A small network was shown many inputs. Here are its activations along a few directions, one row for each input.
In each table, some parts of the input vary, and every possible input appears once, in random order.
A made-up example of a description, with smaller parts first: one of 3 separate values, together with either a single point or one of 9 places along a line or (one of 6 places along a line, together with one of 8 places around a ring).
Shared parts are said once, and a part with two or three values counts as separate values.

Other details of the inputs vary at random and push rows far along two fixed directions, the same in every table; ignore that.

Table:
R1: [-30  22  12 -16 -19  11  28 -14  27  18 -37  32  50]
R2: [ -7  51  19 -23  15 -17   4 -13  -4  15  10  -2   5]
R3: [ -3 -71 -21  35 -23  41  17   1  46  -6 -40  21   9]
R4: [  1  27   4 -12  16 -15   1 -13  -5   5  10 -10 -10]
R5: [  7 -67 -32  39 -14  24 -15  27  11 -10  -5   0 -28]
R6: [ 13  16   4 -16  30 -36 -35  14 -46  -1  42 -16 -26]
R7: [-22  10  -1  11 -24  30  27  -3  43  17 -34  15  19]
R8: [-14  23   7  -3  -8  10  16  -7  25  19 -14   6  15]
R9: [ -3  22  19 -15 -15   0  20 -14  -3  -9 -10   6  33]
R10: [-24  14  -2  -3 -21   2   1  14   6  21 -11  13  24]
R11: [ 34 -69 -12  26  26  15 -17  11  -4 -25   5  -8 -39]
R12: [ 20 -48 -23  25 -16   2 -19  15 -19 -31  24 -22 -31]
R13: [ 19  13   6   0   4  -8   0 -11 -13 -19  25 -26 -19]
R14: [ 13  16  -1 -16  29 -39 -33  10 -49  -3  38 -19 -26]
R15: [ -5  40  20 -31  19 -21   5 -15 -17   8  -3   8  23]
Each input here is: one of 3 separate values, together with either a single point or one of 4 places along a line.
The inputs of R8 and R10 match in every part but the choice among 3 separate values. If R4 is changed in the same way as R8 into R10, which row does it become?
Answer: R14
Which other rows agree with R15 in the choice among 3 separate values? List them by row number.
Answer: R1, R3, R9, R11

Table:
R16: [  4 -58 -43  39 -20   5 -27  26   2  -6  10 -11 -36]
R17: [-61  46  -5 -10 -54   6  16  15  25  45 -39  36  66]
R18: [ 39 -82 -18  45  -2  40   8  -5  22 -43  -6 -17 -35]
R19: [  1  34   0 -13  -1 -35 -24  16 -40   3  34 -20 -11]
R20: [ -6  22  10 -12   5   3  19 -23  23   9 -13   9  13]
R21: [ 17  24  21 -24  46 -20  -9 -14 -15   1  19  -5  -9]
R22: [-19 -62 -14  35 -35  56  36  -5  73   8 -66  38  28]
R23: [ 29 -56 -12  31  25  25  -7   4  15 -18   0 -11 -39]
R24: [-43  72  10 -30 -26 -17   1  10 -10  38   2  10  38]
R25: [ -6  46  24 -32  32 -20   8 -23  -8  14  -5   7  20]
R26: [ 27  38  34 -32  34 -24   1 -25 -30 -17  27 -15   1]
R27: [ 12  41  12 -23   9 -42 -31  14 -62  -7  46 -23  -4]
R28: [ 16  30   3 -17  20 -43 -38  18 -61 -12  55 -31 -37]
R29: [ 20  32  19 -24  37 -28   4 -28 -24 -12  20 -19 -13]
R30: [  4 -58 -27  22  -3   4 -29  34 -13  -2  10  -1 -24]
R31: [ 30 -54  -4  22  27  22  -6   6   8 -16  -7  -4 -30]
R32: [-14  73  38 -31  -1  -6  32 -26  11  16  -9   5  35]
R33: [ 27  14  23 -30  64 -32 -17 -12 -40  -5  19  -8 -16]
R34: [ 34  -9   5   7  38   2 -10  -5  -9 -14  22 -24 -42]
R35: [-39 -28 -25  25 -79  36  24  12  38   5 -37  22  42]
R36: [-43  61  17 -26 -21   7  47 -36  39  31 -47  31  60]
R37: [ 19 -55 -15  34   6  25   5  -9  32 -14  -5  -7 -33]
R38: [  5  34  10 -19   0 -31 -24  13 -53 -11  37 -16  -4]
R39: [  8 -63 -33  28  -5   2 -32  35 -11  -4   5   0 -25]
R40: [-15  27   0 -15   3 -22 -25  24 -28  19  22  -3   3]
R41: [ 44 -93 -25  39  14  18   0 -18   7 -51   4 -18 -44]
R42: [-16  64  41 -28 -14   4  38 -28  13  10 -19  14  54]
R43: [ 46 -70  -9  16  48   2 -23   0  -8 -27  15 -10 -49]
R44: [  0  17  -4 -10  17 -29 -37  26 -43   4  34  -9 -19]
R45: [-40  59  30 -22 -17  15  41 -19  41  36 -43  34  64]
R46: [ -3 -64 -33  29 -17  13 -22  33  -1  -6  -6  11 -19]
R47: [-43 -50 -43  41 -85  44  25  16  58   8 -43  20  24]
R48: [ 15  18  14 -14  18  -8  12 -24   2 -10   8  -9  -6]
R49: [  5  73  38 -32  19 -11  19 -19 -10   6   7 -11  13]
R50: [-56 -22 -38  31 -80  38  24  14  57  21 -51  34  34]
What is each input in this table made of?
Answer: one of 5 places along a line, together with either one of 3 separate values or one of 4 places along a line
The inputs of R16 and R39 match in every part but the place on the line of 5. If R34 is changed in the same way as R16 into R39, which row does it become?
Answer: R31
Start at R29 and move only the place on the line of 4, one step at a time. The first step leads to R48. Which rows follow, in order?
Answer: R32, R49
Change only the choice among 3 separate values in R47. List by row number the other rows that result.
Answer: R19, R28
Which other rows agree with R44 in the place on the line of 5? List them by row number.
Answer: R17, R21, R23, R25, R40, R45
